A small network was trained on made-up records. Each row is its average activation on records with the value named, seen along a few directions.
Values that are neighbours, or in one group, have similar rows; names and order tell nothing.
In the rows, zero is written as 500.
Random noise pushes rows far along 14 fixed directions. That doesn't count. These rows show it; they differ only by the noise:
[479 449 505 456 577 612 576 562 424 593 449 581 416 553 534 574 326 399
 711 530 653 511 612 305]
[778 341 345 551 531 588 611 532 484 300 436 440 514 519 523 474 438 575
 536 501 490 408 477 469]
[584 696 512 468 657 630 335 439 520 519 484 615 489 569 522 352 503 549
 610 637 483 625 549 410]
[375 548 694 421 593 511 535 491 630 582 526 589 280 434 399 561 591 410
 554 740 564 458 605 263]
[366 431 391 448 484 208 590 479 229 423 387 333 525 413 489 472 483 427
 588 277 688 771 561 772]
[565 469 458 642 229 409 358 658 326 401 314 354 576 441 481 500 678 595
 651 466 675 492 442 440]
[651 370 342 491 149 242 422 659 280 556 504  57 406 440 541 387 424 582
 654 406 696 471 491 392]
[383 626 598 297 522 592 335 398 520 656 603 711 563 595 416 520 456 435
 531 384 449 666 532 640]
[548 484 520 423 550 422 539 600 459 378 455 446 402 500 530 547 466 678
 736 592 640 427 616 413]
[554 452 402 439 575 476 501 435 347 356 425 545 697 520 634 415 491 798
 687 411 425 463 557 655]
[703 543 689 607 546 331 436 480 554 558 434 237 643 470 574 452 614 566
 385 755 297 602 614 592]
[544 544 520 599 486 631 558 452 487 493 572 569 532 449 378 307 479 524
 500 711 344 405 403 386]
[493 568 553 357 425 466 474 585 621 345 457 458 482 485 668 442 672 581
 464 622 509 525 574 529]
[519 522 582 382 533 544 397 334 857 481 569 447 356 537 328 426 500 281
 255 699 450 559 420 676]
[470 483 478 825 523 482 637 539 375 308 301 416 717 493 411 471 294 478
 555 663 545 444 356 745]
[310 538 598 526 485 371 735 611 326 452 468 500 467 403 342 575 476 258
 511 493 641 755 546 603]


Values of KEBOD:
ger: [652 563 359 248 600 518 404 407 631 406 583 332 442 642 661 266 333 680
 558 581 451 598 573 730]
mov: [508 427 573 699 551 516 421 459 420 661 298 426 673 561 585 585 444 529
 608 581 481 450 578 540]
finu: [677 531 454 483 392 555 421 581 448 573 610 435 463 605 408 510 406 461
 474 326 475 699 494 525]
zesan: [594 337 459 554 331 573 326 469 487 430 391 502 598 569 410 508 720 574
 559 382 542 598 411 557]
gota: [634 328 584 613 453 486 586 514 573 505 526 399 579 505 566 539 589 666
 396 573 288 316 506 432]
nol: [741 482 432 744 585 564 334 393 572 460 336 456 725 543 571 512 576 571
 352 506 338 380 405 596]
sadi: [583 544 495 226 409 345 405 633 567 524 674 340 429 590 881 436 468 822
 573 436 473 402 652 409]
zuv: [397 342 483 708 525 639 743 612 444 425 296 542 533 472 564 605 494 390
 542 589 602 479 518 430]
vume: [497 518 416 596 270 586 416 657 478 478 474 501 621 564 433 615 390 406
 469 372 608 444 336 592]
rida: [568 317 475 579 709 234 490 308 455 665 580 355 432 451 346 641 437 541
 488 310 486 464 499 542]
bapa: [502 266 532 367 570 445 714 348 439 427 526 588 648 425 537 495 671 505
 407 366 284 600 589 651]
pes: [555 410 552 497 609 672 631 699 331 314 165 613 640 640 711 566 467 432
 902 656 750 839 722 458]
The values of KEBOD form a network in which each value has 3 neighbours.
Q: List every value one step from zesan, in the order listed.
A: gota, zuv, rida
Q: List every value one step from nol, in the order listed.
A: mov, vume, bapa
Each value of KEBOD is a pair of two hidden parts, and every pair occurs once (2 first parts, 6 second parts).
Q: Changing only the second part turns gota into mov. zesan has the same second part as gota; what does that change turn zesan into?
A: ger
Q: Changing only the second part turns zuv into vume. finu has the same second part as zuv; what does that change turn finu into?
A: nol

Values of GANAG:
beren: [399 642 782 245 683 316 434 328 640 658 830 620 365 442 280 492 592 599
 488 605 331 590 595 508]
muli: [452 545 560 529 242 378 434 554 592 522 597 346 375 391 327 456 725 488
 316 541 487 540 413 498]
gosun: [109 471 870 525 455 339 468 473 799 507 274 446 571 434 555 815 723 445
 331 732 512 319 591 817]
lezet: [497 431 317 397 599 350 510 508 562 378 479 414 244 494 527 636 611 393
 413 222 762 656 501 508]
tozok: [709 648 482 556 688 785 422 570 873 300 468 621 315 675 507 523 523 316
 280 678 546 600 396 408]
pano: [597 561 308 715 229 610 475 594 402 603 422 361 688 508 665 353 411 240
 233 411 451 506 325 511]
nilu: [483 587 581 308 142 494 375 715 561 726 625 408 659 602 659 667 397 402
 361 312 461 471 526 638]
kiru: [205 621 509 579 695 327 665 420 404 547 452 510 526 334 805 370 658 627
 380 545 357 506 644 458]
gofa: [816 224 592 602 718 525 533 335 369 705 261 274 805 533 746 495 523 630
 644 666 209 617 823 543]
kap: [412 568 604 593 731 215 566 465 502 323 446 425 385 429 291 517 476 469
 531 615 657 612 474 689]
putu: [213 620 490 343 183 481 162 598 657 503 394 580 343 436 688 546 814 473
 544 482 809 317 444 221]
pido: [664 548 509 243 893 487 363 293 602 498 478 651 205 469 573 461 748 608
 658 554 539 580 776 127]
Each value of GANAG is a pair of two hidden parts, and every pair occurs once (2 first parts, 6 second parts).
Q: Changing only the second part turns pano into kap. nilu has the same second part as pano; what does that change turn nilu into?
A: beren
Q: Changing only the second part turns pido into gosun. putu has the same second part as pido; what does that change turn putu into?
A: gofa
